A small network was shown many inputs. Here are its activations along a few directions, one row for each input.
Each table varies a few parts of the input and shows all the possible inputs, shuffled.
A made-up example of a description, with smaller parts first: ring(8) and (point or (values(2) and line(4)) or ring(11)).
Shared parts are said once, and a part with two or three values counts as separate values.

Other details of the inputs shift rows strongly along two fixed directions, in all tables alike. That doesn't count.

Table:
R1: 290	514	-308	569	6	-378	-420	-109	23	-301	81	131	263	260	-244
R2: -352	-318	223	-542	-137	340	526	-2	-104	463	-383	-249	-269	-311	300
R3: 433	474	-131	276	486	-204	145	-48	-22	-324	-231	-280	167	653	385
R4: -250	-313	179	-676	-78	354	699	96	-135	357	-397	-476	-266	-201	391
R5: 112	105	-83	530	377	-182	-715	-52	-43	-283	40	117	87	44	227
R6: 320	254	-165	416	556	-270	-559	-17	208	-414	424	242	219	225	-11
R7: -428	-648	479	153	-688	117	-474	4	21	102	368	785	-144	-647	-375
R8: -528	-618	492	332	-691	74	-604	-22	-219	119	-24	650	-247	-658	-116
R9: 448	433	-536	-543	765	9	365	96	15	146	-238	-815	38	470	86
R10: 229	300	-105	537	206	-323	-226	-148	248	-413	374	337	356	310	-8
R11: -496	-363	14	-186	-519	206	14	26	-139	296	-11	78	-167	-514	-341
R12: 169	106	-41	-47	175	-72	292	33	167	-203	233	-64	164	236	122
R13: -108	-174	244	-682	-91	354	607	6	-35	591	-520	-368	-335	-229	304
R14: -577	-545	199	269	-797	180	-542	49	-295	27	220	485	-225	-636	-559
R15: 184	123	56	465	88	-181	-246	-54	123	-422	385	347	193	256	-111
R16: -5	-166	219	-851	-43	377	741	27	219	532	-136	-241	-210	-171	36
R17: 168	422	-385	598	61	-401	-322	-2	-56	-530	204	-1	346	358	-135
R18: 389	413	-352	-618	325	-1	718	116	25	257	-390	-680	28	554	51
Description of these inputs: values(3) and (point or ring(5)).
Changing only the values(3) part turns R4 into R17. The same change can be made to R8. Which row results?
> R18
Which other rows agree with R16 in the values(3) part? List them by row number.
> R6, R7, R10, R12, R15
Change only the values(3) part in R15. List by row number the other rows that result.
> R3, R14
Change only the values(3) part in R1. List by row number the other rows that result.
> R13, R16

Table:
R19: 40	-20	-190	-648	159	172	399	151	-27	331	-162	-444	-119	58	-76
R20: -280	-301	61	-601	-353	342	482	142	-154	374	-158	-269	-269	-254	-226
R21: 405	584	-440	457	293	-457	-148	0	19	-470	109	-105	388	642	-62
R22: -51	-290	221	-627	47	351	429	105	87	335	-24	-134	-240	-165	12
R23: -506	-419	127	26	-636	205	-175	28	-181	126	128	255	-184	-522	-402
R24: 552	660	-336	440	573	-462	28	-47	12	-451	-185	-278	360	825	410
R25: 174	-48	13	-795	375	227	684	135	167	334	-125	-417	-109	175	208
R26: -78	-161	137	447	-98	-128	-588	-53	114	-250	420	531	92	-228	-124
R27: 410	425	-241	-103	612	-124	211	-12	63	-46	-296	-488	103	481	435
R28: 98	160	13	512	-3	-202	-273	-57	-125	-314	-69	114	99	193	123
R29: 53	90	-222	-120	107	-17	-44	47	8	40	40	-166	24	29	-129
R30: -29	-138	131	-710	52	349	855	63	108	320	-140	-366	-157	49	162
R31: -650	-656	230	79	-705	282	-581	25	-194	209	251	495	-292	-850	-547
R32: 29	95	-130	565	-99	-216	-697	-18	-80	-323	296	346	120	-26	-385
R33: 383	423	-216	649	452	-437	-536	-65	-7	-449	-5	75	281	470	219
R34: -231	-253	204	133	-246	34	-61	-47	53	-73	257	320	17	-284	-50
R35: 20	169	-50	514	49	-231	-269	-109	-82	-289	-35	97	150	93	205
R36: 23	34	16	151	159	17	-189	-55	-60	-34	-136	-27	-54	12	156
R37: 458	434	-184	-87	600	-87	226	6	12	-66	-325	-465	60	543	357
R38: 127	89	35	493	138	-162	-440	-88	147	-335	355	392	158	84	-74
R39: -283	-283	158	50	-110	120	-286	-40	-114	132	-83	116	-166	-417	92
R40: -157	-62	74	203	-524	-69	-374	-75	-8	137	57	438	-24	-308	-452
R41: 503	515	-134	478	376	-358	-7	-63	172	-537	209	60	361	660	111
R42: -126	-2	-129	90	-233	-58	-79	31	-69	-67	97	14	57	-78	-191
R43: 201	175	62	-602	117	159	661	-29	68	527	-602	-428	-160	159	294
R44: -291	-244	166	377	-352	-44	-388	-48	-160	-106	-2	286	-42	-320	60
R45: -3	-124	110	-251	-18	60	342	70	81	50	59	-29	8	67	78
R46: -250	-166	-65	-545	-186	252	496	78	-84	329	-130	-331	-153	-217	-102
R47: -234	-285	214	429	-192	-52	-605	-79	75	-185	438	608	30	-426	-175
R48: 161	91	-6	-352	190	57	552	30	167	41	-9	-264	60	228	218
R49: -262	-219	-42	-293	-147	195	-21	44	-67	251	40	-65	-151	-385	-223
R50: -264	-205	171	271	-292	56	-198	-57	-166	-41	-89	178	-100	-221	60
R51: 60	-68	242	-632	-104	226	594	-12	227	497	-182	-52	-148	-67	18
Changing only one part turns R44 into R42. The same change can be made to R35. Which row results?
> R46
What do these inputs look like to the network?
> values(3) and (point or (values(2) and ring(5)))
Change only the values(3) part in R22. List by row number the other rows that result.
> R32, R37
Change only the values(2) part in R24. List by row number the other rows that result.
> R33
Change only the ring(5) part in R48. List by row number the other rows that result.
> R30, R34, R41, R45
